A small network was trained on invented records. Each row is its activation on one of them, seen along a few directions.
Each row is followed by the record's values for the fields FERIS, BUZ, MOV, KESOV, VIL.
The largest differences between rows may come from other fields.
In the rows, zero is written as 500.
Random noise pushes rows far along 18 fixed directions. That doesn't count. These rows show it; they differ only by the noise:
[591 396 773 547 474 399 408 741 668 644 314 444 268 556 537 586 627 624
 463 507 609 393 741 780 530 360 609 340 362 378 385 281 589 601 238]
[429 381 567 587 562 633 439 615 466 568 493 467 586 502 311 540 641 173
 422 441 435 325 557 675 369 348 688  88 519 319 525 548 374 562 538]
[621 625 601 530 475 630 537 329 431 491 443 404 538 452 400 455 548 390
 433 362 486 644 370 766 620 342 679 462 581 222 455 341 615 628 462]
[519 349 525 580 485 525 482 438 646 622 465 498 418 578 638 346 538 478
 507 462 754 474 481 424 420 642 470 530 419 151 245 510 640 760 385]
[660 431 558 415 370 409 564 741 620 618 274 547 602 268 779 404 370 600
 438 392 664 467 184 547 578 553 328 294 537 368 555 499 500 628 463]
[388 613 467 627 542 243 427 641 447 364 686 568 606 341 468 511 571 717
 757 367 481 736 582 311 941 302 562 559 355 658 460 436 555 715 419]
[685 469 540 290 443 555 581 709 584 217 475 605 451 575 575 409 352 618
 510 600 574 479 644 212 715 757 578 684 364 421 605 343 450 588 468]
[479 457 539 659 440 553 647 492 388 562 397 483 624 600 424 361 757 478
 709 641 698 603 658 544 530 451 431 363 419 437 382 416 629 911 530]
[498 521 518 411 491 403 443 514 513 503 465 516 370 341 513 558 533 653
 497 176 459 625 546 537 602 365 584 350 464 330 288 373 547 511 397]
[291 844 514 227 466 638 404 186 583 531 391 539 412 617 186 551 592 435
 367 697 211 382 443 657 230 442 581 611 510 551 400 518 388 245 345]
[544 568 488 531 722 442 453 573 609 527 650 440 652 439 369 364 522 538
 486 309 511 553 549 607 537 591 680 574 601 432 558 460 468 557 302]
[118 439 285 349 345 453 908 471 479 430 223 471 393 483 623 144 485 767
 271 158 739 443 666 543 273 325 311 219 383 394 216 570 469 519 379]
[247 569 282 519 573 393 355 464 555 349 703 626 703 481 574 369 497 544
 572 614 424 449 519 429 630 328 684 595 492 572 377 683 371 640 229]
[434 587 517 691 468 439 405 499 766 512 589 445 355 499 413 542 470 540
 354 806 709 339 559 526 473 441 501 822 312 589 513 412 609 348 355]
[774 334 726 523 566 365 573 450 695 487 313 489 497 612 490 575 464 618
 482 380 390 388 722 473 390 303 543 321 488 627 203 239 540 543 506]
[508 512 324 340 436 631 445 630 510 357 538 557 490 555 445 480 637 600
 562 758 516 523 685 400 427 683 464 596 471 684 564 410 474 354 558]
[494 489 312 548 600 522 281 750 520 419 795 595 817 391 611 365 595 476
 661 381 532 687 355 550 645 576 719 523 589 431 596 551 465 587 419]
[310 619 644 489 218 437 584 433 346 611 496 689 402 456 411 577 600 364
 599 685 815 556 531 552 417 637 195 429 201 364 492 596 600 696 575]
[410 455 470 211 603 663 359 567 495 594 413 430 322 702 549 313 653 548
 516 209 346 583 591 522 394 699 594 490 671 315 449 585 429 604 272]
[693 395 497 604 423 633 496 408 276 457 623 453 496 451 576 555 531 323
 530 224 596 800 542 669 494 375 511 434 664 415 525 397 652 596 715]

[218 471 473 420 529 322 400 370 457 704 603 479 325 401 509 547 483 416
 276 277 522 368 606 787 193 453 329 309 598 516 446 827 412 393 305] -> (FERIS ditef; BUZ patut; MOV difu; KESOV fofi; VIL molok)
[605 248 441 662 620 680 430 536 690 477 508 308 614 747 642 277 585 423
 356 372 497 412 298 572 320 542 642 492 605 460 420 492 614 336 593] -> (FERIS nima; BUZ patut; MOV vufo; KESOV fuber; VIL zus)
[516 395 617 559 441 591 454 704 612 737 288 509 357 686 647 502 671 537
 652 526 631 576 527 450 323 546 404 522 458 497 444 405 604 624 498] -> (FERIS pada; BUZ patut; MOV buval; KESOV sop; VIL zus)
[505 325 205 621 637 688 210 724 660 705 618 516 413 337 533 647 597 475
 586 440 542 468 616 505 254 353 777 427 645 270 353 372 387 394 413] -> (FERIS ditef; BUZ dalut; MOV nizok; KESOV bimi; VIL mami)
[710 417 461 691 565 494 375 402 463 484 615 338 442 326 519 624 339 373
 453 555 448 493 475 259 791 357 467 622 688 597 649 516 542 633 586] -> (FERIS ditef; BUZ dalut; MOV buval; KESOV fofi; VIL molok)
[373 316 417 434 510 635 501 622 675 214 607 676 727 761 652 245 537 380
 398 512 579 308 418 525 339 673 846 382 282 198 321 578 421 366 454] -> (FERIS nima; BUZ dalut; MOV vufo; KESOV fuber; VIL zus)
[431 539 373 550 454 379 448  96 550 641 488 626 594 423 587 473 456 499
 567 934 586 389 528 529 373 477 434 648 556 501 234 657 488 679 280] -> (FERIS sezem; BUZ kalor; MOV vufo; KESOV bimi; VIL zus)
[432 317 365 608 384 548 650 531 354 371 494 453 597 623 681 331 559 490
 486 471 592 529 568 584 385 431 361 375 486 667 506 570 553 471 676] -> (FERIS pada; BUZ dalut; MOV buval; KESOV sop; VIL mami)
[559 441 443 352 339 787 432 667 471 604 209 543 291 632 719 559 498 520
 662 526 443 659 515 348 348 349 412 611 678 625 582 417 423 599 572] -> (FERIS pada; BUZ kalor; MOV difu; KESOV fofi; VIL molok)
[636 548 377 382 590 579 805 430 396 389 548 455 632 413 333 313 451 517
 394 507 693 555 742 619 404 893 525 558 606 399 677 418 457 454 523] -> (FERIS sezem; BUZ patut; MOV vufo; KESOV sop; VIL mami)
[551 408 433 684 350 481 618 596 712 506 355 502 622 473 758 396 464 658
 482 676 715 460 198 415 475 407 308 538 411 623 408 426 632 450 636] -> (FERIS ditef; BUZ kalor; MOV difu; KESOV fofi; VIL mami)
[542 494 675 743 536 261 428 585 634 393 632 450 711 591 469 516 593 549
 500 703 486 385 450 649 693 386 502 496 330 796 522 457 671 439 508] -> (FERIS sezem; BUZ patut; MOV nizok; KESOV sop; VIL molok)
[404 411 163 906 537 517 478 263 720 512 690 488 932 525 615 147 560 454
 556 884 785 400 268 448 356 492 470 736 495 539 275 640 660 628 475] -> (FERIS sezem; BUZ kalor; MOV vufo; KESOV bimi; VIL molok)
[351 489 476 359 450 587 526 414 511 433 435 473 335 757 439 406 620 604
 436 451 448 461 767 666 254 435 593 517 437 495 301 407 509 362 372] -> (FERIS ditef; BUZ dalut; MOV nizok; KESOV bimi; VIL zus)
[535 580 502 594 607 435 572 380 592 554 461 379 525 502 421 435 515 586
 370 731 574 333 596 700 475 466 516 573 554 551 479 476 520 519 300] -> (FERIS ditef; BUZ patut; MOV vufo; KESOV fuber; VIL mami)
[596 405 561 584 532 536 307 507 501 572 724 528 295 495 475 634 423 281
 477 597 650 431 652 449 492 697 580 679 459 252 609 559 478 562 420] -> (FERIS ditef; BUZ dalut; MOV buval; KESOV fofi; VIL zus)
[684 400 772 660 619 440 418 260 579 544 506 361 371 807 518 515 533 434
 551 582 396 467 525 373 635 573 513 719 492 511 366 487 710 698 471] -> (FERIS nima; BUZ patut; MOV buval; KESOV sop; VIL zus)
[534 588 395 580 445 399 401 769 608 606 526 451 566 167 554 590 460 653
 404 445 577 569 172 672 529 421 375 512 547 722 731 437 529 122 578] -> (FERIS nima; BUZ kalor; MOV difu; KESOV fofi; VIL zus)
[458 360 487 556 479 442 379 364 564 470 479 355 320 507 679 403 548 500
 376 657 526 365 360 343 765 581 440 518 425 294 320 655 651 602 407] -> (FERIS pada; BUZ patut; MOV difu; KESOV fofi; VIL zus)
[515 734 619 280 352 489 446 397 516 336 445 634 394 560 479 511 451 685
 557 513 378 631 438 524 646 477 583 732 329 420 399 333 570 446 374] -> (FERIS pada; BUZ kalor; MOV vufo; KESOV bimi; VIL molok)
[434 349 371 420 444 652 534 616 382 521 465 422 420 389 658 403 476 363
 325 438 653 391 389 541 495 654 424 249 569 156 600 676 449 545 532] -> (FERIS pada; BUZ patut; MOV nizok; KESOV fuber; VIL mami)
[504 488 515 453 612 446 381 907 549 589 532 547 550 313 336 611 779 643
 686 434 488 515 466 440 665 738 573 138 322 295 449 371 498 445 546] -> (FERIS nima; BUZ kalor; MOV nizok; KESOV fuber; VIL mami)
[513 585 517 531 509 297 564 526 535 262 779 484 505 399 459 408 371 665
 409 342 635 567 359 420 812 777 477 687 220 392 570 462 650 321 543] -> (FERIS nima; BUZ dalut; MOV buval; KESOV fofi; VIL mami)
[573 483 266 439 394 476 435 621 344 367 667 737 712 312 692 589 640 604
 717 759 648 682 572 638 562 572 559 391 507 519 443 460 503 529 540] -> (FERIS ditef; BUZ patut; MOV vufo; KESOV fuber; VIL zus)
[467 480 395 478 506 610 365 548 329 342 787 415 403 570 462 445 563 432
 442 577 550 528 670 684 615 650 597 643 498 420 688 529 547 419 454] -> (FERIS sezem; BUZ dalut; MOV nizok; KESOV bimi; VIL mami)
[741 499 575 382 574 507 505 462 519 449 453 716 746 495 483 596 371 363
 676 741 334 427 549 298 555 598 662 482 598 476 496 469 303 740 489] -> (FERIS sezem; BUZ patut; MOV nizok; KESOV sop; VIL zus)
[441 686 497 386 501 546 501 581 562 406 417 478 543 518 295 482 437 524
 484 578 264 436 290 231 603 556 473 612 439 720 704 491 381 302 608] -> (FERIS sezem; BUZ dalut; MOV buval; KESOV fofi; VIL zus)
[582 521 482 351 509 650 550 461 304 554 379 436 176 456 461 643 379 491
 549 411 405 598 664 255 613 510 447 582 667 411 652 464 381 660 534] -> (FERIS ditef; BUZ dalut; MOV buval; KESOV fofi; VIL mami)
[393 726 634 467 445 222 824 557 333 291 565 547 792 386 304 338 496 652
 542 340 543 625 407 526 825 556 324 361 239 662 653 513 546 573 592] -> (FERIS nima; BUZ dalut; MOV buval; KESOV fofi; VIL molok)
[349 702 335 315 429 705 531 708 623 601 335 689 784 413 596 423 435 475
 504 453 442 543 138 696 182 288 599 453 691 570 643 538 224 380 428] -> (FERIS ditef; BUZ kalor; MOV difu; KESOV fofi; VIL molok)
[556 452 476 409 395 569 506 468 477 507 420 531 405 518 612 547 617 583
 501 453 572 615 640 722 351 442 527 417 529 431 318 353 605 465 472] -> (FERIS ditef; BUZ patut; MOV difu; KESOV sop; VIL molok)
[413 528 511 627 520 597 536 857 443 391 481 386 597 499 311 442 703 504
 604 367 452 629 375 350 765 491 593 394 344 597 744 389 536 399 748] -> (FERIS nima; BUZ dalut; MOV vufo; KESOV fuber; VIL zus)
[528 520 363 560 560 571 498 305 631 744 480 569 637 469 465 541 427 378
 523 711 524 373 370 454  89 538 373 564 678 570 440 599 376 480 535] -> (FERIS ditef; BUZ dalut; MOV buval; KESOV fofi; VIL mami)
[358 657 502 337 655 425 211 537 494 684 608 385 496 390 311 498 738 565
 515 264 216 559 231 596 592 674 423 376 587 494 523 630 544 355 411] -> (FERIS nima; BUZ patut; MOV nizok; KESOV bimi; VIL molok)
[225 574 358 343 639 600 713 561 535 440 387 581 499 628 503 306 367 605
 515 135 413 515 607 332 382 354 716 509 547 355 384 545 234 607 311] -> (FERIS nima; BUZ kalor; MOV nizok; KESOV fuber; VIL mami)

Which values does each new row have?
[467 351 805 221 501 498 327 725 655 360 359 666 266 925 757 504 504 570
 595 319 287 433 653 338 537 532 732 481 326 400 331 491 418 617 269] -> (FERIS pada; BUZ dalut; MOV vufo; KESOV fuber; VIL molok)
[661 674 469 267 444 526 848 463 422 320 372 472 400 535 367 351 609 937
 558 470 668 783 867 587 573 733 484 665 404 472 440  90 636 459 444] -> (FERIS ditef; BUZ dalut; MOV buval; KESOV fofi; VIL mami)
[515 574 644 333 406 381 622 493 478 401 257 557 496 619 605 497 511 739
 599 324 295 642 476 437 538 344 423 441 456 780 371 398 514 474 559] -> (FERIS pada; BUZ patut; MOV vufo; KESOV fuber; VIL zus)
[689 402 693 431 407 352 619 610 485 478 502 544 618 552 639 363 394 545
 564 341 603 554 384 414 533 787 184 492 411 583 610 536 592 611 654] -> (FERIS pada; BUZ dalut; MOV nizok; KESOV bimi; VIL molok)
[725 557 653 522 457 515 597 461 469 445 479 447 494 474 481 564 246 420
 427 346 456 571 426 465 577 375 474 667 611 616 721 374 498 488 630] -> (FERIS ditef; BUZ dalut; MOV nizok; KESOV bimi; VIL zus)
[483 387 327 248 422 635 351 705 679 342 416 520 489 600 760 361 526 655
 404 509 377 405 245 321 469 694 473 523 472 588 496 561 465 164 553] -> (FERIS nima; BUZ dalut; MOV vufo; KESOV fuber; VIL molok)
[366 638 596 455 331 607 683 298 491 422 477 579 373 699 546 478 309 328
 334 563 633 506 378 495 300 534 389 824 403 553 636 603 528 367 604] -> (FERIS nima; BUZ patut; MOV vufo; KESOV sop; VIL zus)
[307 777 362 563 499 499 444 194 341 793 490 580 456 355 306 635 745 520
 753 649 564 753 582 634 379 387 463 580 575 455 293 512 548 668 392] -> (FERIS nima; BUZ patut; MOV vufo; KESOV fuber; VIL zus)
[395 581 716 513 244 521 632 568 336 570 396 507 626 640 527 323 656 352
 447 668 728 504 228 958 449 648 254 353 341 454 709 636 636 571 566] -> (FERIS nima; BUZ kalor; MOV difu; KESOV fofi; VIL zus)
[494 407 531 676 638 547 466 833 635 626 474 344 425 429 384 547 565 477
 430 510 607 376 622 521 539 483 654 418 501 427 646 414 449 472 420] -> (FERIS ditef; BUZ kalor; MOV nizok; KESOV fuber; VIL zus)
[784 418 564 418 464 204 241 520 674 793 431 511 260 247 750 743 324 759
 484 590 520 431 492 536 449 601 230 618 667 688 473 492 547 397 332] -> (FERIS ditef; BUZ kalor; MOV vufo; KESOV bimi; VIL zus)
[589 509 323 609 471 772 392 374 329 564 466 429 549 404 628 625 497 325
 581 462 324 687 219 455 575 154 533 472 840 531 517 516 499 565 719] -> (FERIS nima; BUZ kalor; MOV nizok; KESOV fuber; VIL mami)
[470 529 544 421 507 435 429 760 425 572 586 677 556 393 515 631 513 472
 624 359 554 602 581 613 435 535 563 381 510 496 663 531 356 512 459] -> (FERIS ditef; BUZ dalut; MOV vufo; KESOV fuber; VIL zus)
[661 281 699 476 578 460 414 372 619 462 535 484 605 934 644 412 605 481
 525 412 311 461 479 524 270 654 411 492 533 749 307 553 651 421 597] -> (FERIS nima; BUZ kalor; MOV buval; KESOV sop; VIL molok)
[608 546 521 387 530 359 371 384 577 404 586 636 565 390 605 500 331 517
 475 821 467 315 570 541 732 544 681 612 530 352 442 578 400 722 134] -> (FERIS ditef; BUZ kalor; MOV vufo; KESOV bimi; VIL molok)
[610 403 447 437 419 292 397 446 535 475 590 734 710 442 841 527 462 601
 690 658 522 547 372 392 527 549 302 485 528 677 311 631 524 671 499] -> (FERIS ditef; BUZ patut; MOV difu; KESOV fofi; VIL molok)
[108 492 280 532 393 662 310 365 455 375 707 607 423 636 534 452 635 351
 498 689 528 432 535 513 379 360 648 574 349 369 324 688 495 461 410] -> (FERIS ditef; BUZ kalor; MOV vufo; KESOV bimi; VIL molok)
